Each row below holds a small network's activations on one input, seen along a few directions.
In each table, some parts of the input vary, and every possible input appears once, in random order.
A made-up example of a description, with smaller parts first: one of 6 places along a line, together with either a single point or one of 9 places along a line or (one of 3 separate values, together with one of 8 places around a ring).
Shared parts are said once, and a part with two or three values counts as separate values.
In the rows, zero is written as 128.

Other details of the inputs vary at random and push rows far along two fixed directions, the same in every table; ignore that.

A family of inputs:
row 1: [137  99  99 111 109  91 238 194 109 114 144  80]
row 2: [113  75 132  96 190 219  88 131 151 149 198 139]
row 3: [124  69 111 104 127  95 249 188  96  89 163  81]
row 4: [107  59 123  70 141 162 166 162 136 124 201 158]
row 5: [129 156 116 142 106  72 168 144 120 122  97 136]
row 6: [119  51 118  79 159 184 167 169 139 138 208 115]
row 7: [121  65 147  92 174 222  79 129 134 135 204 132]
row 8: [158 196 133 185 118  90 113 112 108 123  69  96]
row 9: [115 126 126 123 131 138  92 113 144 129 123 152]
row 10: [117 159 151 138 141 160  35  79 146 147 110 167]
row 11: [137 182 119 155  97  56 169 138 114 122  81 130]
row 12: [137 161 111 149  73  58 170 129 120 120  75 117]
row 13: [119 126 136 119 119 145  96 105 139 137 126 151]
row 14: [149 153 164 155 145 172  35  75 132 151 124 127]
row 15: [120 130 153 137 168 164  83  99 122 117 136 120]
row 16: [145 154 156 159 162 172  32  81 137 143 124 135]
row 17: [100  47 100  74 145 151 159 168 148 112 186 150]
row 18: [122 161 160 132 129 165  42  71 139 154 115 164]
row 19: [140 193 135 164  83  79 119  98 121 136  61 130]
row 20: [151 204 129 177 116  92 117 111 114 134  62  94]
row 21: [122  81  86 100  90  73 232 182 123 103 136 117]
row 22: [133 167 110 156  90  55 167 138 122 118  74 125]
Description of these inputs: one of 2 separate values, together with either a single point or one of 4 places along a line or one of 6 places along a line.
Question: Changing only the choice among 2 separate values turns row 13 into row 22. The same change can be made to row 21. Which row results?
Answer: row 17
Question: Change only the choice among 2 separate values in row 12. List by row number the other rows that result.
Answer: row 9

A family of inputs:
row 23: [138 148 100 145 108  50 225 174 101  98  97  91]
row 24: [123 126 159 113 165 225  21  80 146 160 159 146]
row 25: [122  93 135 104 154 191  98 129 147 159 177 141]
row 26: [144 190 123 178  97  46 178 129  93 100  52  88]
row 27: [129 119 104 128 128  84 204 178 123 116 132 114]
row 28: [144 230 145 187 125 108  54  76 126 145  50 129]
row 29: [ 94  86 112  94 139 150 115 121 155 123 156 177]
row 30: [126 101 139 108 147 175 106 124 137 148 169 125]
row 31: [119 120 149 124 183 207  20  94 158 146 156 178]
row 32: [102  60 126  56 104 142 171 162 131 129 184 176]
row 33: [144 228 143 187 126 111  56  79 130 148  50 136]
row 34: [135 203 136 163  81  99  59  55 141 157  43 146]
row 35: [119  96 133 114 166 162 100 129 134 116 164 144]
row 36: [143 225 153 190 125  99  57  72 124 144  54 122]
row 37: [122  84 121 117 146 124 165 154 116  95 152 122]
row 38: [156 145 105 149  87  58 209 165 109 115 101  92]
row 39: [129 125 132 137 144 126 117 124 120 109 127 127]
row 40: [129 111 126 111 142 174 115 136 138 150 156 135]
row 41: [112 139  93 136  87  64 154 146 136 110  86 134]
row 42: [137  85 102 112 123 120 193 181 130 127 162 124]
row 43: [100  95 140  89 137 212   7  83 171 157 148 172]
row 44: [124 106 150 110 151 189  81 106 138 150 167 125]
row 45: [150 159 108 145  94  80 190 156 113 132  98  94]
row 46: [155 142 107 151  86  56 209 161 105 112 101  86]
row 47: [142 133 131 135 127 144 104 121 136 143 132 130]
row 48: [129 116  99 120 128  84 217 184 114 102 132 108]
row 49: [127  86 105 111 144 109 189 179 125 101 159 128]
row 50: [154 225 152 187 103 110  59  70 127 167  58 111]
row 51: [108 113 169 122 183 209  24  74 138 135 155 147]
row 52: [136 115 123 126 109 112 185 147 107 113 127  91]
row 53: [135 104 121 125 105  97 208 158 107 114 135  83]
row 54: [121  72 106 101 157 138 168 177 136 110 178 143]
row 55: [140 218 159 191 123 100  59  66 115 135  53 113]
row 56: [138 103 111 122 102  87 225 172 107 114 139  81]
row 57: [ 92  82 127  77 118 127 158 154 134 113 173 190]
row 58: [119  98 112 114 151 129 168 171 136 127 158 136]
row 59: [116 106 137 116 163 157 110 128 132 127 159 133]
row 60: [149 147 133 157  99  94 147 119 108 116  96  96]
row 61: [145 173 138 150 111 120 112 106 116 138  95 101]
row 62: [109  91 141 101 175 188  94 121 130 118 171 140]
row 63: [102  68 129  66 125 172 124 120 154 140 174 179]
row 64: [159 202 147 185  93  90  94  82 111 132  59 100]
row 65: [ 92  90 127  87 135 152 120 117 154 122 161 189]
row 66: [123  74 124  93 138 162 163 153 121 120 177 110]
Question: Describe the family of inputs behind these rows.
Answer: one of 2 separate values, together with either one of 4 places along a line or (one of 3 separate values, together with one of 6 places along a line)
Question: Changing only the choice among 2 separate values turns row 52 into row 26. The same change can be made to row 66. Which row results?
Answer: row 62
Question: Changing only the choice among 2 separate values turns row 45 into row 28. The same change can be made to row 53. Which row results?
Answer: row 51
Question: Change only the choice among 3 separate values in row 27. List by row number the other rows that result.
Answer: row 28, row 54
Question: Change only the choice among 2 separate values in row 61. List by row number the other rows that result.
Answer: row 23
